These are the activations of a small neural network, seen along a few directions. Each row is one input.
Each table varies a few parts of the input and shows all the possible inputs, shuffled.
A made-up example of a description, with smaller parts first: line(6) and (point or line(11) or (values(3) and ring(5))).
Shared parts are said once, and a part with two or three values counts as separate values.
In the rows, zero is written as 128.

Other details of the inputs shift rows strongly along two fixed directions, in all tables alike. That doesn't count.

Table:
r1: [134 130 136 151  95 130 117 152 107 112 165]
r2: [122 148 114 120 118 138 118 131 155 125 114]
r3: [139 124 141 132 120 124 113 136 111 127 151]
r4: [129 101 123 143 117 131 119 137 122 113 140]
r5: [142 125 140 146 130 127 121 131 105 115 143]
r6: [137 125 122 146 123 108 137 119 112 108 140]
r7: [168 115 122 100 249 112 156  59 136 226  87]
r8: [128 111 134 136 123 126 112 147 117 128 140]
r9: [126 115 128 145 121 128 111 140 120 130 137]
r10: [138 114 119 134 107 128 117 133 121 119 145]
r11: [ 51 221 131  52 152 197 178 123 207 117  31]
r12: [127 111 143 142 107 133 123 160 105 104 160]
r13: [121 137 112 124 102 138 121 140 139 121 125]
r14: [177 100 142 107 198  99  91  59 118 190 105]
r15: [155  77 135 120 207 108  92  55 133 192  98]
r16: [135 126 117 141 107 107 127 120 119 120 150]
r17: [154 121 123 149 149 115 172 155 104 150 153]
r18: [137 117 134 138 112 129 114 134 117 129 144]
r19: [140 123 147 136 132 118 127 138 101 112 145]
r20: [143 123 126 141 129 126 123 127 109 109 143]
r21: [140 124 122 137 115 124 115 128 116 121 151]
r22: [134 117 119 148 119 123 108 142 131 117 142]
r23: [129 119 115 153 111 104 119 134 133 117 141]
r24: [131 123 139 147 131 129 121 130 108 122 150]
r25: [119 145 134 120 111 127 120 149 145 125 124]
r26: [110 119 119 137 109 126 140 132 134 106 127]
r27: [134 116 139 137  93 131 117 159 109 111 159]
r28: [112 130 143 121 123 136 139 144 122 111 132]
r29: [127 121 120 148 123 109 135 118 114 113 150]
r30: [145 128 118 139 107 105 129 119 117 115 141]
r31: [ 80 195 110  91 112 152 161 121 189 115  72]
r32: [110 143 115 124  92 131 148 133 138 105 126]
r33: [136 126 142 130 118 117 119 136 111 127 151]
r34: [108 181 135 100 121 163 149 126 146 114  95]
r35: [151 125 105 165 120 129 175 170 101 123 168]
r36: [155  73 141 112 209 105  92  62 129 192 100]
r37: [118 136 143 126 131 140 134 139 117 113 139]
r38: [147 129 143 129 117 116 119 137 108 121 143]
r39: [ 49 208 109  68 132 174 191 108 196 113  40]
r40: [131 117 137 141 126 114 109 148 125 125 143]
r41: [127 113 137 154 104 134 122 155 106 105 159]
r42: [ 51 209 135  44 133 193 184 119 199 120  34]
r43: [109 129 118 144  89 127 151 147 122  88 145]
r44: [134 109 133 140 110 130 110 137 124 131 138]
r45: [131 108 123 139 122 130 123 131 116 113 145]
r46: [139 125 146 146 110 129 125 159  96  97 159]
r47: [122 146 128 133 110 137 115 145 145 126 125]
r48: [135 115 140 128 110 120 120 142 114 124 146]
r49: [112 169  98 124 140 139 217 136 143 131 108]
r50: [163  87 131 108 194  87  84  61 132 206 102]
r51: [111 135 137 105 120 150 131 134 146 128 108]
r52: [110 148 130 126 133 144 125 133 151 127 108]
r53: [161  79 115 115 186  84  97  43 141 192  98]
r54: [120 138 126 128 107 138 117 141 136 131 124]
r55: [164  86 108 119 185  77  89  46 137 200 102]
r56: [123 114 135 146 101 120 117 167 110 112 155]
r57: [132 149 122 123 109 139 132 132 127 107 128]
r58: [130 112 116 142 117 125 113 138 122 122 140]
r59: [137 120 129  83 196 122 103  62 155 198  72]
r60: [133 119 125 143 129 127 123 127 111 114 152]
r61: [125 123 146 146 112 123 128 157 100 102 166]
r62: [151 128 118 170 122 131 170 173  99 131 168]
r63: [103 128 142 112 131 143 139 135 139 119 112]
r64: [140 122 134 136 115 121 100 147 130 132 142]
r65: [ 87 169 117  86 115 174 155 126 173 113  78]
Description of these inputs: line(5) and (point or (values(2) and line(6))).
Question: Changing only the line(5) part turns r50 into r13. The same change can be made to r63. Which row results?
Answer: r4
Question: Start at r31 and move only the line(6) part, one step at a time. The first step leads to r55. Which rows follow, in order?
Answer: r53, r32, r16, r30
Question: Change only the values(2) part in r39. List by row number the other rows that result.
Answer: r55
Question: Change only the values(2) part in r22. List by row number the other rows that result.
Answer: r2

Table:
r66: [157 116 124 172 109 129 199 187  65 100 195]
r67: [106 143 148 116 111 152 127 152 126  99 125]
r68: [105 163 123  74 190 140 147  41 167 157  52]
r69: [146 147 112 129 228 137 197  99 127 180 105]
r70: [ 66 200 105  85 110 170 184 123 190 103  63]
r71: [ 86 160 127 113  97 159 153 158 156 100 105]
r72: [125 135 136  78 190 141 106  73 165 191  60]
r73: [219  65 118 196 170  53 148 137  54 186 208]
r74: [169  62 137 137 189  81  80  59 108 178 132]
r75: [119 162 124  54 211 147 127  34 189 193  30]
r76: [131 112 156 156  78 129  97 188  90  81 181]
r77: [181  69 134 163 130  80  67 116  88 144 181]
r78: [125 108 133 167  69 121 120 184 105  83 177]
r79: [ 82 160 144 129  70 163 148 180 123  64 147]
r80: [133 116 149 155  70 136  99 194 107  94 175]
r81: [ 64 200  99  72 123 173 180 116 198 121  51]
r82: [115 151 117  77 200 130 143  31 168 168  48]
r83: [ 82 178 127 116  71 164 160 166 137  62 128]
r84: [178  61 133 136 182  84  64  83 121 201 129]
r85: [107 161 136 118  99 148 134 144 129  86 125]
r86: [176  64 112 179 119  69  91 116  94 134 178]
r87: [168  76 154 138 160  99  67 110 103 162 149]
r88: [ 96 168 118 139  38 159 141 197 137  69 150]
r89: [ 88 170 111 137  41 158 155 198 150  69 142]
r90: [177  51 124 162 146  78  67 115 103 173 165]
Question: What is each input in this table made of?
Answer: values(3) or (values(2) and ring(11))
Question: What sort of input is r84?
Answer: values(2) and ring(11)
Question: Change only the values(2) part in r82. List by row number the other rows that result.
Answer: r74
Question: Which other rows belong to the same alternative as r66? List them by row number.
Answer: r69, r73

Table:
r91: [147  75 139 132 130 113  87 136 116 163 148]
r92: [149 135 132 159 109 113 138 174 113 136 170]
r93: [122 144 137 123  81 160 125 157 119  73 147]
r94: [183  56 113 178 180  73  97 103  88 149 173]
r95: [102 179 140 129 104 133 178 152 126  98 135]
r96: [156  99 143 113 175 116  88  50 116 167 117]
r97: [136 100 136 172 106 130  93 163 113 100 157]
r98: [162 116 116 143 125 122 134 128  92 115 164]
r99: [123 108 128 107 164 110 157  84 128 161 108]
r100: [134 149 134 148  96 116 155 178 112  87 165]
r101: [137 139 135 101 143 158 113 103 141 133  97]
r102: [187  93 117 163 132 111 114 127  81 142 167]
r103: [136 136 148 105 166 120  94 113 144 176 111]
r104: [115 145 153  94 171 112 110  78 134 155  92]
r105: [131 112 122 130 121 129 152 154 129 155 136]
r106: [105 154 124  70 180 154 184  89 175 167  41]
r107: [108 121 138  68 171 137 127  85 156 147  74]
r108: [115 116 137 152 111 134 109 149 122  86 146]
r109: [ 88 190 149  75 135 151 142 130 161 104  81]
r110: [137 133 125 159  78 134 155 156  82  88 183]
r111: [118 139 108 132 174 144 146 123 149 160 108]
r112: [123 118 119 135 187 113 144  80 126 150 117]
r113: [110 102 145 119 111 121 118 125 113 120 137]
r114: [ 69 178 131  97 142 187 141 132 183 130  74]
r115: [192  64 137 158 143 105  56 110  92 174 175]
r116: [130 123 113 181  99 133 144 187 107  88 164]
r117: [ 90 153 125 121  74 153 194 189 135  70 137]
r118: [103 127  99 139  35 120 134 168 143  88 144]
r119: [140 149 134 156  91 123 152 185 113 101 156]
r120: [165 107  94 114 155  97  88  39 150 174  98]
r121: [ 73 216 106  77 102 142 157 114 197 117  60]
r122: [103 173 149 126  78 149 129 192 131  80 131]
r123: [139  92 138  94 178 118 100  84 137 176  82]
r124: [200  73 112 162 156  98  95 112  80 183 178]
r125: [ 76 176  90 108 117 147 143 101 199 115  67]
r126: [103 115 143 167  87 132 115 157 108  79 166]
Question: Changing only one part turns r115 into r91. The same change can be made to r110. Which row results?
Answer: r99
Question: What is each input in this table made of?
Answer: values(4) and (point or (values(2) and line(4)))
Question: Change only the line(4) part in r124. List by row number the other rows that result.
Answer: r98, r102, r110
Question: Change only the values(2) part in r94. List by row number the other rows that result.
Answer: r108
Question: Change only the values(4) part in r126. List by row number the other rows that result.
Answer: r96, r104, r113

Table:
r127: [159  64 139 196  80 104  74 179  71 107 214]
r128: [144 114 147 113 180 117  95  69 137 169 105]
r129: [ 86 160 132 104 111 149 157 123 148 100  92]
r130: [ 91 170 147 129  75 157 141 174 125  71 128]
r131: [114 155 118 123 134 122 169 148 136 141 128]
r132: [101 147 144 134  65 150 131 198 134  93 144]
r133: [150  91 138  99 185 106  86  86 140 189 101]
r134: [ 99 160 130 135  71 141 148 157 127  74 128]
r135: [149 106 113 120 228  97 132  52 124 205 110]
r136: [109 177 125  64 240 151 190  50 175 168  20]
r137: [117 155 139 105 131 145 121 121 142 113 120]
r138: [143 137 118  87 235 124 159  65 171 203  50]
r139: [141 106 136 155 120 124  92 131 111 130 153]
r140: [ 96 142 114 126  78 151 143 168 143  88 127]
r141: [176  57 138 147 185  87  61  82 110 194 136]
r142: [114 177 123 118  79 166 192 190 125 105 135]
r143: [177  51 146 135 182  86  64  79 103 177 149]
r144: [ 75 197 111  92 155 164 200 126 167 139  76]
r145: [154 107 127 115 228  86 136  46 128 202 116]
r146: [166  59 134 176 108  84  88 125  92 126 189]
r147: [146 119 110 143 111 111 105 127 125 125 143]
r148: [ 91 198 131 101  95 179 212 165 127  83 109]
r149: [163 104 124 113 181  87  95  54 121 162 107]
r150: [116 166 118 105 139 170 184 127 130 133 108]
r151: [ 70 172 127  99  74 172 170 163 158  67 114]
r152: [120 112 130 144  77 121 127 163 103  79 157]
r153: [139 126 122 128 116 116 116 114 128 113 142]
r154: [126 150 115 114 106 126 128 132 151 124 117]
r155: [ 81 193 112 120 114 189 207 177 153  77 105]
r156: [130 130 144 153  73 127 108 181 121 109 158]
r157: [154 114 128 147 167 117 152 123 121 131 143]
r158: [166  70 119 206  67  91  83 162  77 103 212]
r159: [124 111 122 142  70 120 122 178 124 100 158]
r160: [119 155 125  77 194 145 111  64 162 166  68]
r161: [144 119 122 107 170 105 108  68 158 185  84]
r162: [ 89 196 134 101  76 167 145 182 159  87 115]
r163: [163  58 136 188  79  99  71 189  76 108 212]
r164: [168  71 133 199  66  86  88 158  79  97 216]
r165: [118 119 118 159  72 128 123 169 122  99 155]
r166: [111 164 127 130  85 154 123 172 136  91 138]
r167: [119 167 118 106 135 166 184 135 134 140 104]
r168: [122 116 150 150  82 134 114 170 110  93 171]
r169: [146  97 148 114 183 105  92  76 120 167 106]
r170: [170  72 119 207  64  86  82 169  84 109 207]
r171: [ 96 175 132  73 185 163 132  71 186 170  41]
r172: [206  53 114 162 230  73 101  70 105 209 133]
r173: [ 74 176 144  76 125 171 154 136 155  99  77]
r174: [131  94 115 138 116 120 109 128 117 122 145]
r175: [173  59 126 174 107  74  81 136  99 150 177]
r176: [ 68 205 128 112 101 159 212 168 136  79 110]
r177: [164  56 135 165 125 100  69 140  84 136 184]
r178: [148 117 108 106 184 110 100  53 142 171  96]
r179: [ 80 157 117 132  68 165 155 167 142  78 127]
r180: [ 94 199 130  74 147 184 210 113 158 126  83]
r181: [152 120 140 103 187 106  91  68 124 161 101]
Question: What is each input in this table made of?
Answer: line(5) and (values(3) or (values(2) and line(4)))
Question: Changing only the line(5) part turns r154 into r147. The same change can be made to r162. Which row results?
Answer: r166
Question: Change only the values(2) part in r173. List by row number the other rows that result.
Answer: r152
Question: Change only the line(5) part in r164. List by row number the other rows that result.
Answer: r134, r158, r161, r170

Table:
r182: [168 105 140 122 176 108  89  94 122 173 126]
r183: [105 166 116 110 108 148 141 135 163 125  97]
r184: [115 148 143 152  51 155 132 216 110  76 172]
r185: [156  70 118 141 172  90  90  71 126 167 129]
r186: [103 134 120 162  37 137 139 209 130  71 173]
r187: [159  70 142 140 161 100  89 116 102 157 145]
r188: [142 103 115 134 137 116 103 110 139 161 115]
r189: [163  81 147 146 157 100  92 100  92 152 151]
r190: [179  71 123 193  83  67  81 146  74 117 211]
r191: [116 156 116 158  36 131 133 197 114  67 175]
r192: [ 63 184 114  91 123 172 167 114 176  97  73]
r193: [146 129 139 117 150 118 106 112 116 148 132]
r194: [150 121 145  97 194 111 109  64 128 175  97]
r195: [ 92 186 143  70 147 171 165 105 159 113  70]
r196: [101 147 121 130  87 137 145 139 134  92 129]
r197: [187  96 126 169 198  91 162 119  82 176 159]
r198: [150  88 142 121 182 109  96  97 127 178 122]
r199: [ 74 176 138  80 155 178 159 109 161 113  69]
r200: [101 131 143 159  51 159 140 215 103  51 180]
r201: [102 167 120 100 113 142 154 110 154 104  93]
r202: [111 179  90  92 188 152 234  93 158 161  75]
r203: [115 163 114 116 104 142 133 138 156 113 112]
r204: [165  71 142 170 109 108  81 164  87 140 187]
r205: [108 130 115 100 152 129 133  98 159 145  81]
Question: What is each input in this table made of?
Answer: values(2) and (point or ring(11))
Question: Changing only the values(2) part turns r192 into r199. The same change can be made to r188. Which row results?
Answer: r204
Question: Change only the values(2) part in r198. List by row number the other rows that result.
Answer: r186
